Each row below holds a small network's activations on one record, seen along a few directions.
Records have a field called W. Each example row is followed by its value.
The word missing means that the record has no W.
Other fields move the rows too, some of them a lot.
In the rows, 500 means zero.
Strong random noise was added to every row along 10 fixed directions; ignore it. To show where, here is one row again and again, with new noise each time:
[521 442 725 307 452 521 406 519 462 564 522 462 540 715 425 586 581 477
 501 195 415 391 616 563]
[648 570 641 549 511 482 604 696 610 677 392 507 506 709 325 545 466 437
 464 531 670 667 482 577]
[501 494 558 581 463 451 413 510 565 516 561 553 391 497 542 504 417 513
 590 373 451 572 485 518]
[574 628 819 622 558 518 451 765 688 617 529 659 479 527 394 413 434 513
 489 337 537 542 350 505]
[548 672 776 311 537 688 542 562 393 497 571 399 778 528 430 511 622 436
 403 368 450 226 334 442]
[545 390 479 535 589 375 227 611 570 549 575 595 397 650 395 470 408 460
 661 286 456 515 848 810]
[548 672 512 436 452 433 679 444 572 605 460 397 557 514 501 606 532 483
 477 485 411 539 302 319]
[422 415 539 424 436 239 599 387 414 529 539 528 497 599 737 597 589 516
 474 385 645 547 394 499]
[675 527 384 555 656 341 488 582 749 553 481 539 366 550 509 503 447 613
 413 653 409 564 436 351]
[586 482 570 410 550 634 450 513 350 495 521 417 675 631 418 591 573 348
 349 548 577 410 593 567]
[587 509 441 672 648 310 623 670 581 551 448 617 512 527 433 309 402 512
 753 697 822 573 552 819]
[569 575 419 259 411 498 662 377 466 457 495 226 510 584 516 532 505 627
 764 445 323 344 446 495]

[437 527 483 590 358 499 568 425 586 574 386 492 406 453 406 515 420 485
 710 429 402 673 588 512] => w5
[518 552 482 660 636 469 436 653 680 541 518 600 396 415 466 446 345 546
 503 596 449 620 482 559] => w8
[352 388 513 552 388 602 498 398 314 453 486 496 550 477 514 544 535 395
 495 504 645 578 640 635] => w3
[603 433 335 420 422 589 490 503 493 411 514 315 323 629 539 550 423 643
 524 593 430 530 519 487] => w8
[397 377 556 574 424 619 428 383 341 483 480 539 577 429 426 486 471 330
 595 516 611 533 691 663] => w4
[529 566 649 508 638 431 508 621 637 571 501 594 525 457 438 398 453 547
 576 474 473 439 423 540] => w4
[384 491 464 423 544 310 549 261 507 575 431 617 702 340 439 441 686 391
 628 415 410 298 618 432] => w6
[559 427 812 567 544 465 446 649 572 503 541 662 414 563 580 434 479 577
 446 439 651 506 313 469] => w6
[469 649 547 654 423 746 378 462 558 488 523 553 539 262 358 457 483 388
 510 408 289 464 476 316] => w7
[399 532 398 678 504 415 531 508 645 575 407 594 395 368 416 444 375 504
 663 539 453 704 617 605] => w3
[544 465 564 368 501 412 530 466 485 554 463 470 524 630 530 602 559 480
 402 456 493 490 475 428] => w6
[472 276 449 480 431 648 519 277 383 365 446 430 432 456 606 572 513 547
 457 750 483 502 533 385] => w8
[670 531 603 400 452 655 327 712 697 504 570 354 218 703 431 549 335 711
 475 312 221 539 453 423] => w4
[437 594 648 565 525 621 477 620 536 536 500 596 559 428 439 476 539 476
 301 442 492 512 416 410] => w3
[497 588 458 371 545 483 553 494 463 448 564 429 548 463 605 510 542 571
 389 508 431 373 326 385] => w2
[524 402 368 477 458 518 272 358 578 487 511 487 410 502 398 530 512 486
 571 370 219 443 786 425] => w1
[413 638 415 783 485 369 455 493 474 531 624 614 517 305 604 488 350 314
 606 469 615 700 421 622] => w1
[449 535 437 466 485 444 463 442 432 494 572 470 520 521 692 698 570 446
 151 458 441 595 392 310] => w5
[307 434 654 328 403 453 568 281 364 528 442 526 676 475 540 573 701 436
 484 281 431 382 573 439] => w5
[433 484 692 453 512 554 461 531 472 577 458 580 620 525 381 511 570 404
 454 376 517 456 611 573] => missing
[626 686 306 512 566 399 494 660 599 530 584 412 480 567 491 488 440 535
 476 497 483 534 437 529] => w1
[483 526 541 498 286 540 674 483 390 455 483 417 484 554 563 474 526 545
 649 445 693 538 360 532] => w7
[553 451 575 496 674 415 466 477 760 491 441 639 395 352 468 345 475 686
 630 573 263 336 449 327] => w2
[543 501 690 522 607 671 335 622 443 399 631 542 527 448 535 446 445 484
 420 497 497 367 399 525] => w2
[427 528 236 528 561 178 683 415 492 515 493 511 518 434 674 491 493 526
 595 653 651 592 446 600] => missing
[511 518 428 516 510 540 453 438 504 409 547 519 534 380 509 400 563 537
 571 495 425 332 492 414] => w7
[513 512 358 529 518 426 565 429 535 511 449 466 489 460 498 519 460 490
 550 646 507 577 528 506] => missing

Here are new rows. What is W for each?
[687 666 578 416 728 486 395 805 729 627 513 520 535 650 323 515 506 534
 249 450 365 443 486 442] => missing
[484 379 598 502 521 737 473 558 429 412 446 472 480 523 445 477 470 552
 453 645 539 491 595 592] => w3
[467 711 373 497 384 546 599 509 457 522 573 317 518 463 522 584 422 457
 547 450 448 598 366 529] => w8
[411 491 463 612 512 596 609 388 646 421 382 584 454 196 434 279 495 675
 742 662 351 398 489 374] => w3
[615 677 472 333 440 572 558 646 440 516 550 290 572 703 432 561 544 504
 467 359 504 427 435 555] => w7
[472 655 609 657 492 520 592 524 571 551 485 588 575 319 464 411 444 444
 597 518 525 543 338 443] => w1
[456 511 498 542 517 544 420 313 563 521 502 517 497 313 511 596 467 420
 411 551 250 529 461 263] => w4
[516 566 441 530 631 476 272 480 496 488 650 550 586 421 531 560 498 363
 347 420 331 423 560 448] => w1
[468 527 477 526 524 580 509 470 479 353 559 476 483 329 588 372 423 614
 655 595 454 395 417 523] => missing
